A small network was shown many inputs. Here are its activations along a few directions, one row for each input.
In each table, some parts of the input vary, and every possible input appears once, in random order.
A made-up example of a description, with smaller parts first: one of 6 places along a line, together with either a single point or one of 11 places along a line or (one of 2 separate values, together with one of 8 places around a ring).
Shared parts are said once, and a part with two or three values counts as separate values.
(in the rows, 128 means zero)

Other details of the inputs vary at random and push rows far along two fixed directions, the same in every table; ignore that.

Table:
R1: [137 108  90  91 142 189 143 113 135 110 156 179 142 106 112]
R2: [ 95 129 106 104 139 214 146 100 158  90 137 174 170 121 104]
R3: [137 121 125 119 117 126 145  81  96 102 177  69 170 125 205]
R4: [142 117 111 120 127 122 127  73 115 120 168  79 186  83 205]
R5: [137 109 117 109 109 121 147  77 103 106 175  65 167 130 200]
R6: [108 132 124  96 140 202 131 108 149 118 130 169 161 116 107]
R7: [145 117 110 122 146 107 137 144 105 127 123 140 128 131  99]
R8: [139 120 124 153 107  79 131 132 121 128 116  95 118 137 139]
R9: [135 145 156 144 132 111 114 160 130 141 100 139 113 122 108]
R10: [128 142 140 162 131 103 126 160 136 121  99 136 117 128 104]
R11: [ 91 124 123  84 140 222 143 100 150 101 150 164 136 155 116]
R12: [153 136 143 155 127  84 114 138 121 138 125  97 123  98 159]
R13: [118 130 146 124 130 129 114 138 134 148 107 145  99 147 111]
R14: [116 128 128 155 113  67 123 134 115 136 138  92 128 136 147]
R15: [107 127 122  98 135 209 128 102 162 120 144 170 116 134 119]
R16: [129 134 139 141 147 110 121 150 127 144  94 125 134 132 102]
R17: [139 130 144 132 115 109 118 154 134 153  94 132  94 141 103]
R18: [110 136 142 134 131 105 120 160 128 149 117 122 108 153 107]
R19: [132 143 152 146 141 111 124 162 128 131 103 128 117 136 107]
R20: [105 137 116 115 124 213 147 116 155  89 137 173 134 140 102]
R21: [141 123 129 116 107 126 137  76  98 112 177  79 168 111 209]
R22: [151 110  97 138 130  68 142 122  92 116 137 111 145 115 141]
R23: [146 142 142 149 126 120 114 157 138 149 101 134  86 123 113]
R24: [125 121 131 156 121  71 123 123 113 132 121  93 116 141 153]
R25: [145 131 134 138 120 121 116 155 151 153  95 138  80 131 100]
R26: [109 137 142 124 122 125 115 149 137 152 126 143 113 142 107]
R27: [148 115 114 121 138 107 130 143 106 138 121 151 124 117 101]
R28: [120 140 137 139 126 113 108 158 147 160 117 141  93 134 103]
Each input here is: one of 4 places along a line, together with either a single point or one of 6 places along a line.
The inputs of R14 and R18 match in every part but the place on the line of 4. If R8 is changed in the same way as R14 into R18, which row does it become?
Answer: R5
List by row number the other rows that have the place on the line of 4 in common with R12.
Answer: R1, R4, R15, R23, R25, R28

Table:
R29: [126 111 114 111 120 106 135  75 103 116 194  74 169 117 206]
R30: [132 127 127 115 132 130 125 125 123 136 127 135 145 117 121]
R31: [127 123 139 150 123  52 128 158  99 142 112 100 101 166 120]
R32: [122 133 140 123 121 144 129 148 135 135 113 140  89 163 103]
R33: [140 149 162 166 122  81  99 177 135 171  86 120  74 132 112]
R34: [120 107 121 105 109 111 141  69  95 115 183  67 170 140 206]
R35: [147 114 131 152 100  48 132 117  95 130 138  60 119 142 183]
R36: [183 110 121 163 123  22 120 135  87 148 117  76 119  97 170]
R37: [132 122 107 101 122 184 147  95 138  95 158 149 159 107 136]
R38: [135 131 120 105 148 199 129 150 152 129 106 202  99 123  65]
R39: [110 135 122 130 136 163 137 119 143 103 122 144 143 133 113]
R40: [161 134 140 149 126  73 115 155 110 155 105 107 110 116 127]
R41: [160 121 117 164 144  51 118 180 110 157  75 138  92 121  83]
R42: [111 138 145 122 138 160 121 124 144 129 113 140 135 132 118]
R43: [100 128 108 112 120 183 140  92 143  97 166 143 158 122 143]
R44: [126 114 125 108 117 115 123  77 114 137 177  77 162 114 202]
R45: [118 123 114 125 127 132 127 124 140 131 134 133 122 132 121]
R46: [146 140 154 154 126  79  99 173 136 178  89 117  68 136 110]
R47: [114 133 131 123 140 147 134 142 131 116 126 145 140 135 105]
R48: [111 137 129 111 130 201 124 146 180 131 109 192  87 140  70]
R49: [120 120 107 119 125 146 148  93 120  95 162 108 179 117 161]
R50: [ 94 129 115 114 131 187 144 152 156 112 105 191  96 176  47]
R51: [127 134 134 116 124 168 135  84 129 104 160 103 159 117 181]
R52: [145 135 158 166 132  38 103 173 110 174  79  90 109 128 123]
R53: [110 128 125 121 122 135 133  99 120 111 171 113 158 122 167]
R54: [140 117 112 121 148 121 133 139 114 126 125 154 129 120 105]
R55: [134 124 108 130 131 119 138 131 121 119 126 138 145 119 110]
R56: [128 139 139 122 130 164 128 135 141 126 123 137 126 126 120]
R57: [120 142 140 136 132 170 128 141 160 116  99 160 109 133  96]
R58: [118 137 134 132 116 159 124 127 154 122 128 148 114 124 124]
R59: [108 127 129 108 118 157 126  82 129 122 171 111 164 115 179]
R60: [ 97 141 134 115 147 195 137 132 153 103 121 175 135 143  88]
R61: [124 137 134 131 130 165 130 150 155 120 103 160 114 129  90]
R62: [129 118 108 104 130 138 147  95 107 100 172 121 179 113 154]
R63: [165 120 136 156 140  35 105 166  98 176  85 110 103 114 118]
What do these inputs look like to the network?
Answer: one of 5 places around a ring, together with either a single point or one of 6 places along a line
List by row number the other rows that have the place on the ring of 5 in common with R33.
Answer: R32, R38, R40, R46, R51, R56
List by row number the other rows that have the place on the ring of 5 in common with R34.
Answer: R30, R42, R44, R52, R59, R63
Change only the place on the line of 6 in R39. List by row number the other rows that result.
Answer: R41, R43, R45, R49, R55

Table:
R64: [137 118 120 122 137 111 125  98 109 122 151  97 172  96 170]
R65: [124 110 102 130 125 109 149 114  99 104 148 111 163 135 155]
R66: [156 132 137 140 129  97 119 148 118 150 113 127 109 118 122]
R67: [152 135 127 158 115  76 126 121 117 133 129  88 139 113 158]
R68: [137 110 112 112 109 142 145  73 124 108 180 100 161 103 187]
R69: [154 141 147 163 137  70 109 178 117 153  81 121 102 118 106]
R70: [140 130 136 157 124  87 117 163 126 155  99 118  88 136 132]
R71: [ 95 137 135 106 131 209 138 129 159 109 118 169 127 148  95]
R72: [ 83 142 129  98 133 220 132 116 162 107 146 176 144 149 100]
R73: [102 133 132  99 129 208 134 137 161 125 117 176 106 155  85]
R74: [143 125 129 118 140 121 121 115 128 145 131 136 132 111 116]
R75: [122 130 153 147 124  67 104 165 122 164 103 109  89 144 116]
R76: [126 102  88  98 120 129 154  79  93  89 186 100 172 127 177]
R77: [120 146 145 144 138 147 121 156 157 128  91 163  90 139  74]
What do these inputs look like to the network?
Answer: one of 2 separate values, together with either a single point or one of 6 places along a line
The inputs of R77 and R70 match in every part but the choice among 2 separate values. If R64 is changed in the same way as R77 into R70, which row does it become?
Answer: R74
Change only the choice among 2 separate values in R67. List by row number the other rows that result.
Answer: R68
Change only the choice among 2 separate values in R76. List by row number the other rows that result.
Answer: R65
